A small network was shown many inputs. Here are its activations along a few directions, one row for each input.
Each table varies a few parts of the input and shows all the possible inputs, shuffled.
A made-up example of a description, with smaller parts first: values(2) and (point or line(11) or (line(4) and ring(5))).
Shared parts are said once, and a part with two or three values counts as separate values.

Other details of the inputs vary at random and push rows far along two fixed directions, the same in every table; ignore that.

Table:
row 1: [ 16 -17 -60 -30 -13  17 -21  -3  -7  28  46 -15]
row 2: [ 48 -20 -13 -13  30  14   8 -21 -45  17  35  -3]
row 3: [-4  3  1 -3  7 -7  7  4  2 -8 -3  2]
row 4: [-37  27  48  25   0 -19   5  19  32 -28 -51   8]
row 5: [-30  18  -8  -9 -23  -9 -12   9  29  -7  -4   5]
row 6: [ 14  -4 -22 -19  -7  14 -12  -5  -1  10  12  -8]
row 7: [ -3   6 -47 -17 -29  18  -6   5  18  10  18 -10]
row 8: [ 26  -1  40  27  43  -2  26 -13 -41   4 -13   9]
row 9: [ -6  11  58  34  36 -21  15   4 -12 -11 -32  20]
row 10: [-21  16 -35 -19 -41  11 -14  10  32   3  -5  -8]
row 11: [-11   0 -29 -18 -16   3  -7  -4  23   4  10  -8]
row 12: [-29  29  19  14 -16  -7   4  24  26 -17 -44  11]
row 13: [ 15 -17 -55 -32 -16  18 -26 -11  -6  29  46 -19]
row 14: [-50  34  32  19 -19 -18  -9  25  46 -23 -42  12]
row 15: [-35  28  -7  -4 -28  -5  -2  22  51 -18 -27  15]
row 16: [  3   7  56  34  32 -23  19   7 -11 -18 -39  11]
row 17: [-12   7 -18  -3 -19  -7 -10  11  22   1   1   3]
row 18: [ 22  -5  48  30  48  -8  12  -6 -40   3  -5   6]
row 19: [-10   6 -17 -10  -8  -4  -6   5   8   1  11   4]
row 20: [  9 -11 -24 -18  -3   9 -11  -6  -4  11  16 -16]
row 21: [ -4  13  32  12  13  -6   8  -2   5 -10 -26  13]
row 22: [  7  15  52  36  24 -15  22   4 -16 -12 -40  13]
row 23: [ 39 -23   9   5  46   3  15 -21 -45  14  19  -4]
row 24: [ 18 -11  -3 -10  18   1   4 -17 -22   6  18  -9]
row 25: [ -5  14  13  10  -3   4   4   0   4  -2 -15  -1]
row 26: [ 26  -7  50  28  43 -14   8 -15 -39   5  -9   5]
row 27: [ 0 10 -2 -5 -5  3  5 -7 -4  1 -1 -1]
row 28: [ -2   6 -24 -15 -17   8 -10  12  17   1   0   0]
row 29: [  4   5 -31 -15 -13  10   3  -2   0   6  15  -2]
row 30: [ 12 -40  28  17  22   2   8 -10 -40  -2  19  -4]
row 31: [ -9 -26  35  22   3 -13   7   2 -14 -15  -6   6]
row 32: [ 52 -19  10   7  37   5  12 -18 -45  13  16   0]
row 33: [ 41 -22  11   8  44   6  12 -16 -46  13  20 -10]
row 34: [-32 -18  -9  -9 -30  -4  -4   9  15 -15  12   2]
row 35: [-26 -27 -25 -12 -31   4  -7   3  15  -4  23  -2]
row 36: [ 16 -15 -46 -25 -15   9 -11 -12   4  16  32 -19]
row 37: [ -5   8 -26 -24 -21   7  -8  -2  18  -1  11  -1]
row 38: [-38  36  24  17 -29 -16   3  19  43 -23 -51  11]
row 39: [  8   3 -14  -9 -13   3  -6  -3  12   2   2  -2]
row 40: [  1  -5 -24 -13  -5   4  -7   6   5   4   7  -9]
row 41: [ 34 -20  16   7  42   2   4 -27 -47  21  24  -2]
row 42: [-11  13  -8  -7 -19   6  -8   7  26  -5  -6  -1]
row 43: [-30  25  -7  -2 -28   0   0   7  36  -7 -22   5]
row 44: [ 23 -11 -52 -27 -12  24 -10  -5   0  18  39 -12]
row 45: [-23 -21  24  12  -8  -7  -2  11  -3 -16  -9   3]
Description of these inputs: values(5) and (point or (values(2) and line(4))).
Question: Changing only the values(5) part turns row 17 into row 18. The same change can be made to row 31. Which row results?
Answer: row 30
Question: Changing only the values(5) part turns row 4 into row 36. The same change can be made to row 7. Which row results?
Answer: row 22
Question: Change only the values(2) part in row 4. List by row number the other rows that result.
Answer: row 33
Question: Change only the line(4) part in row 26. List by row number the other rows that result.
Answer: row 36, row 38, row 39
Question: Change only the values(5) part in row 6. List by row number the other rows that result.
Answer: row 21, row 37, row 39, row 42
Question: Change only the values(5) part in row 2. List by row number the other rows that result.
Answer: row 15, row 28, row 32, row 44

Table:
row 46: [  9 -14 -21 -21  -3   8  -3 -11  -7   5  26  -3]
row 47: [ 19  -1 -30 -13   3   7  -8   0  -6  15  21  -3]
row 48: [-3 -8 11 14  0 -3 12  2 -7 -5 -4  4]
row 49: [-34  28 -22 -15 -32  -2  -7  14  42  -8  -9   9]
row 50: [  5   3   8   8   4   1  14  -2  -1  -6 -13  -1]
row 51: [ 6 -4 13  3 10 -7 -1  7 -2 -7 -7  5]
row 52: [ 3 12 13  9  9 -7 -2 -5 -1  6 -7  4]
row 53: [ 10  -6 -25 -20   3  10   1 -12  -6   8  22  -9]
row 54: [  5   4   8   4  15  -5   3   6   0  -4 -11  -2]
row 55: [  0   4  14   5   4   5   1   0  -5  -2 -14  -6]
row 56: [ 13  -7 -23 -13   1   6  -8 -15  -1  15  20 -16]
row 57: [ 18 -17 -24 -12 -11  11   2  -9  -6   6  21  -5]
row 58: [-3 -7 11 10 12 -8  1 10 -5 -4 -2  4]
row 59: [ -8  -5  16  13   7 -10  -2  -3  -3   1   0   0]
row 60: [  3  11  13   8   4   5  -1   2  -9   4 -11   2]
row 61: [ -8  -7  16  11   1   1  -1   4 -11  -2  -5  -1]
row 62: [  8  10   7  11   3   1  12   0  -4   0 -11   8]
row 63: [ 1 -5 18  4  0  3 -3  0 -8 -5 -9  0]
row 64: [-46  12 -19 -12 -35  -5  -7  17  41 -14  -3   6]
row 65: [ 1 -3 18  6  5 -9 -4 -6 -1 -2 -4  1]
Question: Changing only one part turns row 55 into row 56. The same change can be made to row 60. Which row results?
Answer: row 52
Question: Describe the family of inputs behind these rows.
Answer: line(4) and values(5)
Question: Change only the values(5) part in row 63. List by row number the other rows that result.
Answer: row 46, row 51, row 57, row 65
